Each row below holds a small network's activations on one input, seen along a few directions.
In each table, some parts of the input vary, and every possible input appears once, in random order.
Descriptions start from the smaller parts, as in this example, which fits no table here: ring(5) and (point or ring(9) or (values(2) and line(6))).
Shared parts are said once, and a part with two or three values counts as separate values.

A family of inputs:
row 1: [-1.02  0.75 -3.58 -0.53  5.12  1.81 -2.43 -0.69 -3.34  1.66  4.17]
row 2: [-1.65 -0.70 -1.88 -2.26  3.33  3.25 -1.61  1.79  0.43  0.69  4.67]
row 3: [ 5.30  2.13 -0.40  5.13  4.13  1.99 -0.93  3.06 -4.29 -7.44  7.27]
row 4: [ 0.14  3.25 -0.74  1.52  7.63  0.29 -4.98 -1.75 -8.35  3.54  4.30]
row 5: [-1.94 -2.89 -1.07 -4.11 -1.81  3.31  1.28  2.35  4.10 -0.90  1.31]
row 6: [-2.56 -1.35 -1.00 -2.68  2.22  2.49 -0.09  0.84  1.62  0.51  2.56]
row 7: [ 1.05  3.31 -3.43  0.57  6.50  0.96 -4.18  0.06 -6.42  1.58  5.82]
row 8: [-0.14  0.31  2.62  1.31 -6.72 -4.84  2.80 -3.62  2.32  2.02 -8.84]
row 9: [-0.51 -1.75  1.85 -2.06 -6.60 -3.10  3.80 -0.23  6.98 -1.27 -6.57]
row 10: [-0.82 -3.92 -0.66 -3.30 -4.37  1.29  1.51  0.09  4.93 -0.24 -1.97]
row 11: [-0.97 -1.15  2.39  0.19 -7.11 -2.82  2.11 -1.41  4.36  0.84 -8.60]
row 12: [-1.88 -2.27  1.24 -3.17 -5.34 -0.41  3.50  1.55  7.11 -0.72 -3.78]
row 13: [ 5.00  4.26  4.66  9.39  3.03 -4.20 -0.76 -2.03 -9.45 -0.26 -0.35]
What do these inputs look like to the network?
> values(2) or line(11)
Start at row 4 and move only the line(11) part, one step at a time. The first step leads to row 7. Which rows follow, in order?
> row 1, row 2, row 6, row 5, row 10, row 12, row 9, row 11, row 8

A family of inputs:
row 14: [ 1.64  2.76 -3.20  2.64  2.29 -0.53 -1.15  2.25 -1.08 -7.23  3.82]
row 15: [-0.10  2.25 -0.63 -1.35  4.83 -1.13 -2.02 -3.05 -3.79  2.21  1.02]
row 16: [-1.26 -2.09  5.36  3.44 -0.79  0.21  1.39 -1.48 -1.61  3.89 -3.32]
row 17: [-1.35 -2.66 -3.22 -3.33 -4.34 -1.52  1.06 -1.88  3.13  0.98 -3.65]
row 18: [ 1.06  1.37 -1.02 -0.17 -0.21 -1.52  2.42  4.56  4.13 -6.41  1.47]
row 19: [-1.69 -0.87 -1.16 -3.83  1.24  1.32  0.42  1.70  4.73  0.32  1.22]
row 20: [-3.05  1.46 -0.98  1.12 -1.44 -4.27 -0.43 -2.90 -0.57  3.69 -4.46]
row 21: [ 1.74 -1.97  2.99  1.95  4.00  1.27  0.31 -0.65 -6.10  2.88  2.33]
row 22: [ 1.48 -1.74  3.53  1.53 -1.38  2.03  2.09  4.08  3.34 -4.73  2.61]
row 23: [ 0.30  0.21  1.88  0.09  4.09  1.26 -1.80 -1.07 -5.62  2.37  0.65]
row 24: [-0.02 -2.17 -0.51  1.22  2.62  5.23 -0.63  0.65 -2.28  0.12  4.54]
row 25: [-0.51 -5.34  2.91 -1.66 -3.37  2.60  2.62 -0.83  2.04  0.78 -2.42]
row 26: [-2.08  1.93  1.18  0.24  0.17 -2.86 -0.45 -3.12  0.62  4.00 -4.63]
row 27: [-2.51  0.27  3.72  1.60 -0.44  0.33 -0.72 -1.53 -1.08  3.58 -4.87]
row 28: [-1.98  1.07 -2.38 -3.83 -0.90 -0.32  1.14  2.32  3.84 -0.25  2.39]
row 29: [-0.53 -0.31 -2.85 -3.74 -5.90 -2.13  0.83 -0.30  2.65  1.41 -2.59]
row 30: [-0.85 -0.91 -1.11 -0.18  2.91  4.50 -1.26  1.01 -2.18  0.21  3.67]
row 31: [-0.70 -2.17 -1.34 -3.92 -2.78 -0.12  0.93 -2.11  3.93  1.22 -3.91]
row 32: [-1.42  2.91 -4.86 -1.38  1.74  1.07 -1.59  0.05 -1.53 -0.93  4.67]
row 33: [-2.07  0.39 -4.58 -0.87  3.08  0.95 -2.47  0.12 -0.52 -0.78  3.78]
row 34: [-0.73 -0.81 -2.58 -0.28  3.26  3.56 -2.95  0.11 -0.81  0.07  3.49]
row 35: [ 2.75 -0.74  1.03  4.80  1.51  3.76 -0.71  2.29 -1.92 -4.81  4.48]
row 36: [-1.80  4.13 -0.74  0.41 -3.25 -5.07 -0.29 -1.49 -1.18  4.08 -3.20]
row 37: [-1.20  0.48 -3.42 -1.50  4.01  2.67 -1.98 -0.61 -0.21 -0.32  3.46]
row 38: [-0.50 -3.60 -0.33 -3.22 -3.56  0.75 -0.49 -0.78  3.20  1.49 -4.17]
row 39: [-2.24 -0.81 -2.84 -3.13  0.25  0.37  0.40  1.92  4.46  0.17  1.48]
row 40: [-1.84  0.05  2.08  1.06 -0.75 -1.43 -2.26 -1.45 -0.35  4.14 -5.17]
row 41: [ 1.14  1.41  0.21 -0.11  3.83  0.58 -1.66 -1.51 -5.28  3.05  0.92]
row 42: [-1.10 -1.22 -0.43 -3.05  0.28  2.23  0.37  2.32  3.99  1.13  1.42]
row 43: [ 5.74  0.01  3.87  6.35  2.04 -0.46 -0.11  0.40 -5.23 -2.02  2.29]
row 44: [ 3.25 -2.55  4.15  1.89 -6.95  0.85  2.57  0.28  2.90 -4.43 -2.19]
row 45: [ 3.01  0.93 -1.23 -0.08 -5.74 -3.86  4.20  0.47  3.54 -6.17 -3.06]
row 46: [-0.58  2.05 -2.54 -0.17  3.55 -2.65 -2.45 -2.38 -4.51  2.15  1.48]
row 47: [ 4.49  4.51 -0.53  3.57  2.86 -4.96 -0.15  0.64 -4.25 -4.60  1.52]
row 48: [ 4.15  0.79  6.28  7.69 -3.69 -1.39  1.46 -0.45 -0.52 -1.34 -3.25]
row 49: [-1.81 -1.96  1.27 -3.10  0.33  3.02  0.44  2.82  3.32  0.34  1.22]
row 50: [-1.13 -3.18  2.10 -1.72  0.04  3.55  1.19  2.77  2.91  0.30  2.53]
row 51: [-0.19  4.51 -2.18 -1.04  2.37 -3.62 -1.59 -2.33 -4.79  1.78  2.43]
row 52: [ 3.57  4.94  0.80  5.02 -2.52 -6.74  2.92 -0.39  0.21 -3.39 -4.00]
row 53: [-1.10 -3.34  1.28 -2.98 -3.30  2.47  0.38 -0.46  2.45  1.06 -4.00]
The inputs of row 33 and row 46 match in every part but one. If row 14 is changed in the same way as row 33 into row 46, which row does it become?
> row 47
The inputs of row 36 and row 32 match in every part but one. If row 40 is changed in the same way as row 36 into row 32, which row does it become?
> row 34
What do these inputs look like to the network?
> ring(5) and (values(2) or line(6))
Which other rows does row 39 become when the line(6) part takes its other values? List them by row number.
> row 19, row 28, row 42, row 49, row 50
Start at row 51 and move only the line(6) part, one step at a time. The first step leads to row 46. Which rows follow, in order?
> row 15, row 41, row 23, row 21
Which other rows agree with row 25 in the ring(5) part? List them by row number.
> row 17, row 29, row 31, row 38, row 44, row 45, row 53
Which other rows does row 18 become when the values(2) part takes its other values? List them by row number.
> row 22

A family of inputs:
row 54: [ 0.84 -1.74 -0.46 -2.09 -6.07 -1.27  2.74 -0.32  5.90 -4.74 -0.14]
row 55: [-2.83 -3.64 -4.28 -4.72 -4.05  3.28 -0.90 -0.78  6.83 -1.71 -1.30]
row 56: [ 0.97 -0.16 -1.10 -0.30  4.77 -0.09 -4.18 -5.42 -9.20  3.71  0.59]
row 57: [-1.85 -1.01 -0.57 -2.89 -1.33 -2.59  1.48 -4.21 -0.88  6.71 -7.02]
row 58: [ 0.53  3.86  1.98  8.32  2.91 -2.98 -0.74  0.78 -8.10  2.40 -0.19]
row 59: [ 3.10 -4.43  3.62  1.80  1.70  7.68  0.68  1.24 -1.47 -2.23  4.42]
row 60: [ 4.37  4.85  0.41  5.70  3.11 -4.46  0.82  4.28 -3.87 -4.04  2.11]
row 61: [ 0.53  1.80  4.15  3.96 -6.08 -2.67  1.36 -4.57 -0.76  2.20 -7.85]
row 62: [ 1.90  2.92  3.29  1.58 -4.07 -5.89  2.63  1.37  3.58 -3.46 -5.64]
row 63: [-2.64  1.70 -2.94 -4.13  5.23  3.02 -3.53  0.85 -3.98  4.09  5.51]
row 64: [ 1.64  1.93 -2.30  1.59  3.88 -0.29  1.55  3.52  0.30 -5.32  7.12]
row 65: [-0.66 -5.60  5.08 -0.92 -3.84  1.56  2.45  3.21  6.45 -0.34 -2.73]
row 66: [-2.19  0.92 -3.97 -1.92  6.15  4.19 -4.28  0.65  1.99 -3.15  6.98]
row 67: [-3.71 -1.39 -2.93 -5.98 -2.32  0.53 -0.09 -0.58  3.23  5.87 -1.86]
What do these inputs look like to the network?
> values(2) and (point or ring(6))
The inputs of row 61 and row 58 match in every part but the values(2) part. If row 55 is changed in the same way as row 61 into row 58, which row does it become?
> row 66

A family of inputs:
row 68: [-0.15 -0.45 -3.65 -5.03 -1.13  0.58  0.02  1.44  4.56 -3.48  0.30]
row 69: [-0.14 -4.47  1.28 -1.78 -0.08  4.98  0.37  1.13  2.62 -1.35  0.39]
row 70: [ 0.48 -2.41  2.93 -0.81 -4.43  0.08  2.86  1.49  3.10  1.62 -3.54]
row 71: [ 0.13  0.40  2.89  4.95 -3.42 -2.36  0.58 -0.97 -0.17 -0.43 -3.46]
row 72: [ 3.16  2.50 -1.65  1.68 -3.08 -5.35  0.33 -3.02  0.95 -2.77 -4.12]
row 73: [ 1.61  4.90  1.49  4.36  3.95 -1.40 -0.57  0.64 -3.90 -1.45  2.34]
row 74: [-1.18 -0.44 -1.16  0.94  1.95  3.51 -0.35  2.05 -0.97 -1.47  6.00]
row 75: [ 1.78 -2.52  0.12  0.01  2.44  5.53 -0.27  0.13 -2.64 -0.92  5.49]
row 76: [-1.12 -0.62 -0.99 -2.11 -0.78  3.02 -0.07  2.71  5.24 -2.18  0.64]
row 77: [ 1.04  1.51  0.05  2.75 -3.19 -5.14  1.32 -1.14 -0.08 -1.94 -3.84]
row 78: [ 0.54 -3.78  4.39 -1.43 -4.64  0.16  2.77 -0.16  2.47  1.16 -3.03]
row 79: [-0.77  0.70 -3.78 -1.15  1.94  0.73  0.14  1.87 -1.03 -2.97  5.97]
row 80: [-1.37 -1.72 -2.56 -3.49 -0.76  0.98  1.35  2.58  3.50 -3.20  0.20]
row 81: [-4.86 -1.15 -0.22 -5.66 -2.44 -1.78  1.66 -3.77  3.69  8.12 -5.49]
row 82: [ 1.34  3.64 -0.71  3.78  4.60 -4.29 -0.46  0.86 -4.16 -1.65  3.07]
row 83: [-4.55  0.04 -5.05 -5.11  4.81  2.94 -5.68 -1.30 -4.12  6.44  5.11]
row 84: [ 2.69 -0.69  2.71  4.23 -3.46 -0.86  0.76 -0.19 -1.68  0.14 -4.75]
row 85: [-6.37 -2.96 -3.46 -6.27  3.06  2.93 -2.14 -1.90  3.82  6.13 -0.45]
row 86: [ 3.86  1.09  2.18  4.62  4.83  0.48 -0.83  1.14 -6.10  0.59  1.40]
row 87: [-1.94  4.65 -0.11 -1.62  6.94 -1.34 -6.09 -3.07 -9.77  7.16  0.68]
row 88: [-3.79  1.90 -1.37 -0.23 -1.28 -2.20 -1.08 -7.22 -3.25  7.85 -8.02]
row 89: [ 3.16  4.60 -2.84  3.02  4.31 -4.37 -1.43 -0.54 -3.16 -2.59  2.53]
row 90: [-1.35 -1.76  3.13 -0.63 -4.29 -1.03  2.54  0.82  3.75  0.86 -2.67]
row 91: [-0.77 -0.89  0.89 -2.74 -4.15 -3.27  3.05  0.75  3.88 -0.57 -2.83]
row 92: [ 1.42  2.13  1.05  4.04 -4.00 -2.55  0.29 -0.31  0.80 -1.18 -4.16]
row 93: [-0.68  0.36  2.64 -1.84 -4.40 -1.24  2.78  0.44  4.35 -0.08 -2.88]
row 94: [-2.11 -2.52  0.23 -1.38  0.01  3.33  0.45  2.34  3.89 -1.82  0.76]
row 95: [ 1.43  2.42  2.01  6.08  4.47 -0.82 -1.74  1.30 -3.39 -0.24  2.56]
row 96: [ 2.80 -2.24  4.50  3.25 -3.53 -0.72  0.67 -2.59 -2.11 -0.41 -4.03]
row 97: [ 0.31  1.80 -2.92  0.11  1.04  3.47 -0.81  2.43  0.39 -2.00  5.53]
row 98: [ 0.91  1.89 -5.31 -2.15  1.48  0.60 -0.95  0.60 -0.13 -3.67  5.73]
row 99: [-0.93 -4.12  0.37 -1.18  0.40  3.64  0.36  1.74  3.33 -1.68  0.05]
row 100: [ 0.66  0.13 -0.52 -3.87 -4.67 -3.55  2.12 -0.07  4.62 -0.91 -3.23]
row 101: [ 3.97  0.30  4.31  3.79  4.60  1.17 -1.59 -1.39 -6.28  0.21  2.66]
row 102: [ 0.81 -2.24 -0.86  0.87  2.92  4.11 -0.35  1.17 -2.02 -1.30  5.10]
The inputs of row 96 and row 75 match in every part but one. If row 77 is changed in the same way as row 96 into row 75, which row does it become?
> row 79
What do these inputs look like to the network?
> ring(5) and (point or line(6))
Which other rows does row 86 become when the line(6) part takes its other values? List them by row number.
> row 73, row 82, row 89, row 95, row 101
Which other rows agree with row 94 in the ring(5) part? List them by row number.
> row 68, row 69, row 76, row 80, row 85, row 99

A family of inputs:
row 103: [ 0.99 -1.35 -0.17 -0.54 -1.82  0.89  1.13  0.82  1.90 -2.27  0.68]
row 104: [-1.34 -1.85 -0.51 -2.71 -0.29  1.41 -0.19 -0.27  1.82  1.78 -0.76]
row 105: [-1.05 -0.79 -0.72 -2.09 -0.67  0.07  0.85  0.33  2.06  0.25 -0.03]
row 106: [-1.39 -0.33  0.06 -0.35 -1.80 -1.06 -0.06 -1.14  0.70  2.14 -2.76]
row 107: [ 1.24 -0.05  1.40  1.07 -2.37 -1.43  0.95 -0.20  0.41 -1.31 -2.01]
row 108: [-1.38 -0.49  1.06 -1.13 -1.22 -0.25  0.04 -1.67  0.14  2.92 -2.80]
row 109: [ 0.96  2.43 -2.28  1.78  8.80  3.21 -3.64  1.91 -6.80 -0.83  9.27]
row 110: [-2.01 -1.60 -1.40 -2.06 -0.98  0.95 -0.13 -0.04  2.15  0.89 -0.31]
row 111: [-0.38 -0.39 -0.59 -1.74 -0.98  0.09  0.24  0.54  2.35 -1.11 -0.13]
row 112: [ 1.04 -0.85  1.17  1.03 -1.08  0.79  1.52  1.56  2.19 -2.82  0.50]
row 113: [ 1.55  0.24  2.36  2.48 -2.02 -1.27  1.45  0.66  0.65 -1.62 -1.88]
row 114: [ 2.21  3.63 -1.34  4.40  7.95 -0.20 -3.64 -1.38 -9.47  0.28  5.27]
row 115: [-0.53  0.49  0.69 -0.39 -1.55 -1.86  0.90 -0.64  0.81  1.49 -2.37]
row 116: [ 0.08  0.91  0.26  0.22 -1.99 -1.34  0.58 -0.49  1.08  0.21 -2.67]
What do these inputs look like to the network?
> values(2) and (point or line(6))
The inputs of row 113 and row 112 match in every part but the values(2) part. If row 115 is changed in the same way as row 113 into row 112, which row does it become?
> row 105
Which other rows does row 109 become when the values(2) part takes its other values? List them by row number.
> row 114
